A small network was shown many inputs. Here are its activations along a few directions, one row for each input.
Each table varies a few parts of the input and shows all the possible inputs, shuffled.
A made-up example of a description, with smaller parts first: line(6) and (point or line(11) or (values(2) and ring(8))).
Shared parts are said once, and a part with two or three values counts as separate values.
In the rows, zero is written as 128.

Other details of the inputs vary at random and push rows far along two fixed directions, the same in every table; ignore that.

A family of inputs:
r1: 80, 97, 136, 156, 118, 119, 175, 63, 170, 93, 99, 95, 53
r2: 77, 126, 137, 172, 104, 140, 189, 67, 193, 78, 125, 92, 110
r3: 163, 94, 117, 136, 106, 204, 176, 169, 93, 168, 113, 140, 213
r4: 100, 32, 184, 108, 114, 144, 143, 92, 71, 119, 115, 164, 130
r5: 78, 178, 168, 149, 105, 92, 117, 60, 170, 58, 172, 114, 106
r6: 138, 163, 112, 94, 150, 59, 26, 191, 136, 165, 158, 139, 107
r7: 136, 33, 139, 104, 152, 155, 109, 149, 67, 151, 146, 167, 187
r8: 136, 166, 148, 122, 118, 136, 92, 119, 116, 132, 159, 131, 89
r9: 99, 219, 169, 154, 88, 106, 140, 53, 157, 71, 164, 125, 113
r10: 93, 21, 128, 141, 129, 150, 203, 106, 123, 128, 97, 133, 153
r11: 140, 90, 130, 132, 89, 168, 208, 177, 114, 184, 98, 147, 224
r12: 101, 141, 110, 155, 138, 118, 121, 72, 175, 80, 123, 81, 30
r13: 185, 63, 106, 98, 150, 165, 165, 145, 78, 176, 63, 151, 159
r14: 147, 131, 112, 121, 136, 90, 179, 111, 146, 154, 67, 127, 116
r15: 132, 183, 81, 137, 135, 90, 80, 213, 191, 155, 148, 102, 156
r16: 126, 86, 141, 151, 105, 210, 181, 82, 105, 115, 107, 107, 93
r17: 165, 69, 164, 74, 133, 117, 143, 131, 52, 174, 82, 189, 182
r18: 125, 185, 100, 126, 106, 62, 121, 215, 178, 204, 110, 117, 124
r19: 111, 123, 85, 142, 156, 102, 112, 138, 162, 119, 132, 103, 115
r20: 149, 173, 147, 134, 110, 160, 121, 115, 114, 119, 170, 145, 159
r21: 156, 188, 110, 134, 163, 123, 127, 47, 143, 62, 110, 100, 41
r22: 111, 31, 159, 104, 132, 118, 128, 151, 68, 157, 129, 175, 204
r23: 134, 222, 119, 172, 121, 163, 140, 75, 161, 55, 162, 95, 92
r24: 133, 168, 67, 113, 177, 68, 50, 221, 151, 144, 148, 120, 137
r25: 142, 171, 117, 130, 128, 147, 103, 153, 122, 126, 137, 107, 90
r26: 110, 143, 170, 117, 93, 112, 123, 116, 106, 138, 137, 146, 117
r27: 116, 89, 167, 139, 122, 190, 133, 79, 104, 87, 165, 135, 152
r28: 140, 172, 82, 105, 164, 74, 43, 221, 147, 155, 135, 117, 99
r29: 120, 90, 137, 151, 132, 211, 153, 105, 112, 74, 143, 114, 143
r30: 196, 191, 101, 67, 166, 46, 40, 205, 116, 198, 125, 161, 147
Each input here is: line(5) and (point or ring(5)).
Changing only the line(5) part turns r25 into r8. The same change can be made to r24. Which row results?
Answer: r7
Change only the line(5) part in r13. List by row number the other rows that result.
Answer: r14, r17, r21, r30
Change only the line(5) part in r27. List by row number the other rows that result.
Answer: r2, r5, r15, r29

A family of inputs:
r31: 144, 147, 109, 117, 128, 96, 112, 184, 146, 174, 123, 136, 172
r32: 123, 30, 165, 117, 112, 174, 182, 120, 71, 154, 101, 159, 170
r33: 146, 187, 111, 120, 144, 88, 101, 115, 156, 117, 127, 114, 89
r34: 149, 35, 170, 108, 122, 207, 165, 120, 45, 135, 120, 173, 204
r35: 117, 177, 100, 145, 134, 91, 112, 126, 178, 119, 142, 105, 111
r36: 114, 182, 131, 133, 129, 102, 71, 128, 152, 106, 172, 114, 104
r37: 108, 134, 129, 169, 125, 175, 178, 44, 146, 59, 131, 92, 88
r38: 128, 140, 142, 132, 124, 144, 141, 66, 122, 104, 120, 120, 73
r39: 131, 134, 120, 107, 135, 79, 113, 178, 139, 166, 118, 142, 164
r40: 129, 130, 106, 121, 125, 108, 98, 197, 145, 171, 134, 128, 152
r41: 132, 85, 122, 124, 141, 143, 140, 126, 104, 128, 114, 137, 140
r42: 113, 141, 143, 152, 105, 137, 157, 74, 147, 104, 132, 116, 96
r43: 118, 156, 139, 153, 104, 155, 166, 84, 143, 96, 130, 109, 95
r44: 130, 172, 113, 130, 147, 99, 87, 132, 155, 119, 136, 108, 71
r45: 135, 37, 140, 126, 114, 216, 175, 156, 77, 147, 110, 138, 176
r46: 149, 140, 111, 105, 138, 87, 103, 180, 127, 164, 114, 142, 157
r47: 118, 74, 141, 129, 129, 158, 140, 114, 101, 117, 114, 130, 119
r48: 144, 148, 114, 112, 142, 105, 77, 186, 119, 155, 155, 148, 174
r49: 125, 127, 105, 111, 144, 82, 108, 185, 140, 162, 127, 139, 158
r50: 105, 143, 176, 152, 107, 162, 152, 22, 119, 56, 155, 119, 80
r51: 142, 176, 101, 130, 155, 92, 98, 123, 155, 114, 136, 109, 84
r52: 133, 99, 140, 117, 117, 136, 140, 133, 96, 148, 109, 145, 138
r53: 148, 160, 105, 119, 127, 116, 121, 196, 139, 169, 119, 132, 176
r54: 91, 119, 140, 144, 125, 120, 137, 84, 151, 87, 133, 113, 82
What do these inputs look like to the network?
Answer: line(4) and (point or line(5))
Changing only the line(4) part turns r54 into r32. The same change can be made to r47. Which row results?
Answer: r52
Change only the line(4) part in r37. List by row number the other rows that result.
Answer: r43, r45, r53
List by row number the other rows that have the line(4) part in common with r37.
Answer: r35, r41, r48, r49, r51
